A small network was shown many inputs. Here are its activations along a few directions, one row for each input.
Each table varies a few parts of the input and shows all the possible inputs, shuffled.
A made-up example of a description, with smaller parts first: one of 4 places along a line, together with either a single point or one of 9 places along a line or (one of 3 separate values, together with one of 8 places around a ring).
Shared parts are said once, and a part with two or three values counts as separate values.

Other details of the inputs shift rows strongly along two fixed directions, in all tables alike. That doesn't count.

Table:
r1: [-18 -13  21  29  58  25  40 -28  43   1   5   5  -1]
r2: [  3 -21  -2 -59 -15 -21  57  26 -25   3  29  -3  40]
r3: [  3 -10   5  18  58  20  54 -39  50   7   6 -19 -21]
r4: [ 10  24 -12  35 -32   3 -81  -4 -15  -4 -32   8 -25]
r5: [ 13  19  -5 -18 -43 -12 -52  10 -32  -8   1   9  16]
r6: [  6 -20  -2 -41 -70 -19 -27  33 -34 -19  12  21  29]
r7: [-36  50   9  49  31 -11 -63  18   7  -1  13 -10 -52]
r8: [  1  10  10  25  66  13  40 -33  32  15  16  -9  -6]
r9: [ -2 -38 -12 -50 -18 -23  78  30 -22   9   9 -11  22]
r10: [ -4 -34 -15 -49 -42 -24  37  42 -34   2   0   3  26]
r11: [ 12  12  -1  15  -7  15 -40 -23  15 -11 -16  -3 -20]
r12: [-24 -16   3  34  68  22  60 -16  36  16 -13  -5 -10]
r13: [  6   8  23  11   5   9  -5 -31  15  -7  -3  -4  -9]
r14: [  3  19  14  35  -7  -1 -34 -18  -7   3 -18   5 -16]
r15: [-17  -5   7  38  18   6   0  -1   4   5  -9  17   1]
r16: [  7  -9  -4 -32 -72 -35 -17  27 -53  -6  -1  10  21]
r17: [  9  -7 -23 -52 -54 -14 -29  45 -37  -8   2   8  29]
r18: [ -4  -7  20  28  53  20  43 -35  39   2  13  -1 -12]
r19: [ -3   1   7  36  13   1   3  -7   0   7  -1  11 -10]
r20: [ 16  16 -13  27 -33  16 -88  -2   4 -16 -15  13 -22]
r21: [  0  17  -1  50 -28   2 -81   8 -17  -5 -17  32 -12]
r22: [ 11  -9 -11 -45 -73 -29 -15  30 -47  -4 -15  -7  13]
r23: [ 10  23  -6  50 -32  -8 -80  -2 -17  -2 -11  20 -19]
r24: [ -9 -31 -14 -66  -4  -9  61  35 -13   4  11  -8  43]
r25: [ 13  30  -3   8   6  15 -41 -16   6   2 -18 -10 -12]
r26: [ 11  13 -13   9  28  10  -1 -13  17   8   1 -11  -9]
r27: [ -2 -44  -5 -65 -19 -10  68  23  -6  -5  15  -7  29]
r28: [ -5  -8   1  32  63  10  64 -29  35  20  -3 -18 -23]
r29: [-27  52 -14  26 -10 -17 -94  40  -7  -9   0 -10 -52]
r30: [  5 -25 -15 -68  -8 -14  66  28 -16   6  20 -14  32]
r31: [ 11  27  -9  12   9  15 -42 -16   6   0 -15  -5 -12]
r32: [ -3  -2  25  20  48  17  43 -47  36   1   6  -8 -11]
r33: [-10   8   5  19  28  15 -11  -2  11   2   2  12  12]
r34: [ -6 -12   7 -23  23  -1  49   7   0   6  19   3  26]
r35: [  8 -35   4 -56 -31 -28  60  12 -15  -5  31  -7  30]
r36: [  1  -4  19   6  53  24  55 -46  45   4  -7 -26 -20]
r37: [ -2 -12 -11 -10 -32   7 -36  17  -1 -14 -10  11   9]
r38: [ 10  33  11  19   4   9 -44 -20   0   1  -7   2  -5]
Each input here is: one of 2 separate values, together with either a single point or (one of 3 separate values, together with one of 6 places along a line).
Which other rows does r20 become when the choice among 2 separate values takes its other values? List them by row number. -> r18
Which other rows does r21 become when the choice among 3 separate values takes its other values? List them by row number. -> r6, r34
Which other rows does r12 become when the choice among 2 separate values takes its other values? List them by row number. -> r15

Table:
r39: [  7   1 -15 -32 -61 -26 -33  34 -57   1  -8  15  36]
r40: [  2  14   2  19  20   1 -10 -11  -1   7  14  10   8]
r41: [ -9 -14   3 -55  21 -10  68   5  18  -1  28 -30   9]
r42: [ -4  -5 -20  27  20  11  -5   2  15   5  -6   9  -7]
r43: [-10 -25  -6 -42  26  -5  67  17   4   3  30  -4  34]
r44: [-26 -26  10 -42  17  -5  76  11   3   0   4 -15  10]
r45: [ -9   7 -10  16  29  17  -9   0   9   5 -16   7   6]
r46: [ 37   3   6  10 -39  24 -64 -34   7 -23  -9  23  14]
r47: [-13 -11   0  33  11   7  -3   6  20   0  -5   9 -14]
r48: [  1  23   8  10  14   0  -5 -21   5   7 -16 -20 -16]
r49: [  7  22   1  15  22  10  -4 -12  -3  15 -14  -4  -5]
r50: [ -8  16  21  19  15  -3  -6 -16   7  -7  14   2 -17]
r51: [-8  8 22 29 17  0 -7 -9  5  0 15 10 -3]
r52: [  1 -29 -16 -35  21  -1  78  17   6  12  13 -16   8]
r53: [  1   6 -13  14   2   6 -23  -4  17  -4  -9 -17 -31]
r54: [ 13  10  -8  26  15   3   1 -11   2  14  -4  -3 -18]
r55: [  6  20  -9   6  20  17 -31   3  15  -1   8   2  -6]
r56: [-12   6  20  31  15   3  -2  -9  -1   7 -13   8  -2]
r57: [  0  14  -9   6  28  22 -10   1  10   7 -16  -4  -6]
r58: [-18 -19  21 -34  13 -17  82   0 -11   6   5 -15  10]
r59: [  2  11  -1  28 -39 -14 -54   4 -19 -10  -9  11 -26]
r60: [  5 -16  -6 -16 -78 -37 -27  41 -47  -7   3  17  16]
r61: [ -7  14  -2   1  19  13 -11  -9  17   1 -17 -20 -17]
r62: [ 11  25   4  13  24   5  -8 -13   6   8  13   0  -5]
r63: [ 12  22  -6  33 -12  -6 -45 -15   1  -1 -13 -12 -35]
r64: [ 32 -24   3  16  -5  25  -3 -46  24  -4 -19  14  -2]
r65: [ 22  -9  11  11  -3  37  -4 -48  19  -5 -27   9  14]
r66: [  5  27  10   8  16  -6 -10 -22  14   0  11 -15 -17]
r67: [-10 -45  -2 -94 -69 -41  41  68 -45 -14  38   4  56]
r68: [-19   0  10  22  19  14  -8   4  14   0 -15   8  -2]
r69: [-14  -5  -2  23   9   7  -3  -1  18  -6  -5   0 -29]
r70: [  23    3  -37  -21 -122  -41 -100   55  -78  -10   -7   30   25]
r71: [-21 -25  12 -48  13 -11  70  14   8  -7  32 -11  12]
Describe the family of inputs behind these rows. -> one of 3 separate values, together with either a single point or (one of 2 separate values, together with one of 5 places around a ring)
Changing only the choice among 3 separate values turns r50 into r59. The same change can be made to r41. Which row results? -> r53
Which other rows does r57 become when the choice among 3 separate values takes its other values? List them by row number. -> r52, r55
Which other rows does r70 become when the choice among 2 separate values takes its other values? List them by row number. -> r42
List by row number the other rows that have the choice among 3 separate values in common with r44. -> r39, r45, r48, r49, r56, r57, r58, r61, r65, r68
Which other rows does r62 become when the choice among 2 separate values takes its other values? List them by row number. -> r55

Table:
r72: [  0  -1   0  25   4   0   6  -8   2   8 -16  -4 -21]
r73: [-7 -1 -4 27 21  9 -3  2  2  8 -4 17  9]
r74: [-14  -5  -2   2  48  15  37   2  17  11   4   0  13]
r75: [-19 -60   3 -60 -28 -29  89  41 -24  -3  23   6  43]
r76: [  2  13 -10   9  16   4  -1  -6   6  10 -17 -15 -17]
r77: [  1  25   9   0  22   4 -10 -12   9  -1  13  -9  -9]
r78: [  0  11  21  22   9  -4   0 -17   0   2   8   5  -7]
r79: [ -1  11  19  19  35  -2  28 -26   7  11  11  -3  -1]
r80: [  2  13 -12   2  17   8  -4  -4  11   5 -12 -17 -23]
r81: [-10 -38  21 -58 -30 -40  84  17 -25  -5  32  -7  30]
r82: [ -3   7 -11   1  12   6  -6  -2  21  -2  -8 -21 -29]
r83: [ 12  27  -4 -22 -55 -21 -68  21 -39  -9   5   5  13]
r84: [  3   5  -7  23  10  -1   5 -10  -1  12 -17  -6 -15]
r85: [-13   2  -8   5  23  17 -12  10  24  -6   6   1  -4]
r86: [  8  20  -4 -30 -57 -19 -71  25 -23 -22  15  -1   1]
r87: [ -9   7  -9   6  28  19 -10   9  14   1   2   6   1]
r88: [ 63 -20  -9 -26 -89  26 -68 -33 -14 -25 -29  29  40]
r89: [-10  -7   3  29  16  10  -1   4   5   4  -3  19   3]
r90: [ -8  -9   4  28  -2  -2   6 -10   7   0 -15  -4 -27]
Describe the family of inputs behind these rows. -> either a single point or (one of 3 separate values, together with one of 6 places along a line)
Which other rows does r82 become when the place on the line of 6 takes its other values? List them by row number. -> r72, r76, r80, r84, r90
Which other rows does r84 become when the choice among 3 separate values takes its other values? List them by row number. -> r73, r79

Table:
r91: [ 13   6 -10  -9 -39   4 -59   9 -10 -15  -4  13   9]
r92: [-42  20   9  45 101   8  55  -5  42  22  10 -27 -44]
r93: [ 12  -3   1 -14 -46 -14 -26   5 -21 -10   0   4   4]
r94: [  1 -40  -2 -64 -37 -20  54  30 -24  -6  19   4  44]
r95: [-28  40  -4  41  38  -6 -37  17   3   8   5  -5 -36]
r96: [ 17  12  -4 -11 -43  -2 -55   2 -14 -15  -5   6   1]
r97: [  0 -12  12  10  42   9  63 -32  26  11  -2 -15 -11]
r98: [-24  28  -9   3 -22 -28 -57  50 -25  -4  12  -2 -19]
r99: [ 12  22   4  28  19  19 -30 -29  16   1 -12  -1 -14]
r100: [  1 -49  -9 -73 -34 -21  76  34 -26   0  15  -2  45]
r101: [  7   0   0   5 -48  -7 -49   7 -20 -11  -5  19   4]
r102: [ -5 -47   4 -51  -8 -20  97  12 -12   6  12  -9  30]
r103: [  3 -19  12 -21  18  -7  74 -15   3  10   9 -13  13]
r104: [  9  17  -2  29  23  26 -33 -23  21   1 -10   7  -6]
r105: [ 13   9  -6   0 -16   6 -29  -8   0  -5 -12  -2  -7]
r106: [  7  11   2  29 -18   3 -47  -8  -9  -2 -13  17  -2]
r107: [ 11   4 -12   2 -12  12 -34  -1   4  -6 -11   6   1]
r108: [ -6   2  15  51  83  38  38 -44  48  15  -6   3 -12]
Describe the family of inputs behind these rows. -> one of 3 separate values, together with either a single point or one of 5 places around a ring
Changing only the choice among 3 separate values turns r91 into r107. The same change can be made to r93. Which row results? -> r97
Which other rows does r96 become when the choice among 3 separate values takes its other values? List them by row number. -> r99, r105

Table:
r109: [-38  32   3  54  85   6  18  -1  32  19   4 -20 -47]
r110: [ 11 -17  -4 -56 -54 -25  13  18 -27  -9   9  -9  21]
r111: [  2  10   1  28  38  27  -6 -25  28   4 -14  -2 -14]
r112: [  4  12   9  43  64  30  20 -46  43  11 -12 -10 -30]
r113: [  3  14   8  27  40  26  -8 -29  28   3  -6   1  -8]
r114: [-40  29   9  52  84   5  15  -2  37  13  11 -17 -48]
r115: [ 14  11   1  -7 -29  -7 -31  -5 -14  -7  -3   0   3]
r116: [-26   0 -10 -54 -31 -49  16  69 -48   2  30 -12  14]
r117: [  8  14  -6  40 -37   5 -82   1 -16  -7 -25  25 -12]
r118: [  3 -27   1 -43 -52 -26  23  27 -38  -3   9  12  36]
r119: [ 12  11  -8  26 -45   5 -87   7 -13 -14 -14  24  -5]
r120: [  8  16  -6  32 -12  16 -69  -9   7 -10 -13  16 -12]
r121: [ 14   2  -8 -19 -42 -12 -26   5 -20  -5  -8  -4   4]
r122: [ 21  26  -7  13 -43   3 -86  -2 -17 -11 -12  14  -7]
r123: [ -5 -33   9 -38  39  -1 109 -10  14  12  21 -13  29]
r124: [  0 -30  -1 -40 -52 -23  19  28 -32  -8   7  10  28]
r125: [  1  12   0  49  45  29 -15 -32  33   5 -16   4 -20]
r126: [ 14  16  -3  13 -21   8 -54  -8   1 -10  -9   5 -14]
r127: [ -6 -37  13 -31  37  -3 113  -8  12  12  20  -9  29]
r128: [ -8 -32   9 -42  39   5 102  -8  22   6  17 -19  20]
r129: [  8 -29 -11 -45 -51 -21  17  30 -33  -2   3   6  31]
Describe the family of inputs behind these rows. -> one of 3 separate values, together with either a single point or one of 6 places along a line
Changing only the choice among 3 separate values turns r129 into r127. The same change can be made to r117. Which row results? -> r118
Start at r124 and move only the place on the line of 6, one step at a time. The first step leads to r119. Which rows follow, in order? -> r120, r128, r126, r110
Which other rows does r113 become when the choice among 3 separate values takes its other values? List them by row number. -> r111, r128

Table:
r130: [ -2  13   8  16  20  11 -13  -8   9   1   3   7   2]
r131: [  1 -13 -13 -20 -46 -14 -14  27 -32  -2  -9  11  22]
r132: [ -8 -38  12 -37   5 -12  89   2   2   1  16 -12  12]
r133: [  7 -14 -14 -18 -46 -18 -16  26 -29  -4   3  15  22]
r134: [  5  10  -2  13   9   7  -8 -16   9   4 -16 -10 -14]
r135: [-32  25  -1  26  30 -15 -10  24   1   8   9 -11 -33]
r136: [ -2   6   1   7  13  15 -14 -11  20  -7  -1  -3 -13]
r137: [  2   5   2  23   8   8  -4 -13   3   5 -17   1 -14]
r138: [ 10  10  -3  16  10   5  -8 -17  11   3  -3  -8 -14]
r139: [-10 -30  14 -34  14 -15  86   3  -6   8  21  -3  34]
r140: [  5  17  11  13  11   2 -10 -22   8   1   0  -6  -9]
r141: [ 12   2  -1 -26 -72 -26 -43  25 -48 -11   2  13  17]
r142: [-14 -42   8 -34  10 -10  86   7   5   2  16  -4  24]
r143: [  3   6  -6  18  19  14 -11  -3  12   3   0   6  -3]
r144: [  7   3   2  24   9   4  -5 -14   6   4  -4   4 -14]
r145: [ -5   0   3  16  14  16 -13  -3  19  -5  -1   7  -6]
r146: [  2   4   6  13   5   7 -10 -18  18  -5  -4  -7 -17]
r147: [  7  12  -7   9  18  12 -13 -10  14   1   1  -3  -9]
r148: [ 12  10  -9 -42 -61 -19 -49  28 -38 -13   7   7  22]
r149: [  2   9  -7   0  12  11  -9  -5   7   2 -11  -6  -6]
r150: [ -2   6  -5  16  19  16 -11  -2  10   5 -13   3  -3]
Describe the family of inputs behind these rows. -> either a single point or (one of 4 separate values, together with one of 5 places around a ring)
